Each row below holds a small network's activations on one input, seen along a few directions.
In each table, some parts of the input vary, and every possible input appears once, in random order.
Descriptions start from the smaller parts, as in this example, which fits no table here: line(4) and (point or line(11) or (values(2) and ring(8))).
Shared parts are said once, and a part with two or three values counts as separate values.
In the rows, zero is written as 128.

Other details of the inputs vary at random and push rows far along two fixed directions, the same in every table; ignore that.

A family of inputs:
R1: [187 134 147 141  85  82 230 125 114  57 162 153  94  64]
R2: [110 156 107 123 122 163  87  88 151 115 119  51 164 129]
R3: [173 131 141 126 119  64 147 143 127 154 128 111  99 109]
R4: [120  97 146 117 144  82 126 192 119 193 106 131 116 126]
R5: [106 150  96 143 123 223  90  72 154  63 145  97 179 115]
R6: [ 86 129  96 155 160 207  53 113 134 141 114 146 181 163]
R7: [132  95 138 102 139  84 126 190 110 193 111 133 120 133]
R8: [ 94  94 147 117 152  97  83 180 114 226 103 127 126 145]
R9: [166 150 137 126  88 104 217  80 126  43 172 125  95  72]
R10: [ 93  85 144 112 135 133  92 160 108 212 104 179  92 159]
R11: [191 173 140 114 107  87 218 116 140  47 156  88 128  84]
R12: [188 134 144 133 103  85 244 121 118  54 162 152  81  86]
R13: [153 139 131 152 118 105 177 125 115  92 137 169 124 114]
R14: [ 66 139 103 125 150 204  66 108 144 137  99 144 151 189]
R15: [121 106 119 133 161  98  94 186 114 219  79 138 131 168]
R16: [101 158 114 104 126 162  86  90 146 109 134  61 175 133]
R17: [151 126 145 107 128  71 128 150 121 163 137 121 113 124]
R18: [124 118 141 130 161  74 129 188 118 190  98 148 123 141]
R19: [185 174 136 118 118  66 212 132 131  79 143 116 125  93]
R20: [125 100 151 117 127 104 117 152 116 187 123 184  73 148]
R21: [ 67 112 104 126 141 187  41  89 134 142 129 122 144 176]
R22: [174 139 133 130 122  93 176 143 134 115 120  97 119 112]
R23: [ 97 156 118 126 146 171  96 106 160  95 117  64 178 144]
R24: [117 110 120 137 143 118 142 146 108 146 122 176 111 152]
R25: [165 122 154 123 113  99 203 151 120 116 132 176  72 117]
R26: [115 158 105 146 124 204  72  52 157  71 155 101 169 120]
R27: [106 155 106 143 120 214  85  56 149  72 151  96 176 111]
R28: [117 105 137 114 120 135 138 152 123 151 117 166  92 137]
R29: [128 107 154 121 144  66 108 172 123 200 119 133 107 131]
R30: [ 96 131 102 124 118 185 119  87 139  75 141 107 143 134]
R31: [189 150 133 124  99  76 208 132 139  88 136  89 108  75]
R32: [108  77 139 140 137 111  73 157  98 204 118 182 112 157]
R33: [106 142 119 139 108 173 105  75 130  81 144 112 155 120]
R34: [121  72 132 147 159 145  92 182 101 204 110 188 126 153]
R35: [101 152 104 146 121 210 101  67 146  47 137  99 181 144]
Each input here is: line(5) and (values(3) or line(4)).
Changing only the line(5) part turns R4 into R18. The same change can be made to R7. Which row results? -> R19
Change only the values(3) part in R29. List by row number the other rows that result. -> R3, R17

A family of inputs:
R36: [ 79 132 100 128 155 199  91 133 143 123  94 111 173 171]
R37: [159 159 136 129  82 129 200  62 137  30 172 149  83  92]
R38: [137  97 133 148 132 124 127 155 111 160 123 161 120 117]
R39: [178 136 141 158 109  94 199 116 113  81 157 181  99  86]
R40: [140 113 125 150 145 124 137 153 109 147 119 189 121 147]
R41: [103 202 101 113 137 170 112  79 180  57 115  32 190 143]
R42: [171 125 152 129  97 102 196 123 120  91 163 153  91  71]
R43: [117 159 117 131 132 141  82  95 152 119 127  69 166 125]
R44: [171 119 167 101 103  32 179 154 118 168 138 137  53  99]
R45: [ 72 145 101 107 113 204  59  58 155  90 136  56 162 151]
R46: [100 182  95 124 146 186  58  80 172  97 115  41 200 154]
R47: [173 180 148 113  92  87 181  80 152  59 170  79 115  65]
R48: [ 79 136 100 118 155 172  85 135 142 130  96  79 183 173]
R49: [164 153 138 120  79 132 201  76 143  40 166 118  89  77]
R50: [168 100 162 137 110  70 192 150  94 137 156 216  64  96]
R51: [ 97  66 119 139 172 149  61 203 102 241  81 177 138 182]
R52: [ 77  57 136 114 154 124  40 184  96 252 106 151 127 168]
R53: [ 97  71 119 128 173 121  54 205 100 249  83 145 148 184]
R54: [ 96 153 103 138 144 183 126 107 141  80 114 137 160 164]
R55: [182  73 163 137 128  17 181 214  80 209 126 179  77  95]
What is each input in this table made of? -> line(4) and line(5)
Changing only the line(4) part turns R38 into R55. The same change can be made to R49. Which row results? -> R45
A walk changes only the line(5) part. It starts at R41 and steps to R46. List the rest of the walk in order. -> R43, R47, R44
A walk changes only the line(4) part. It starts at R46 and steps to R53. List the rest of the walk in order. -> R51, R40
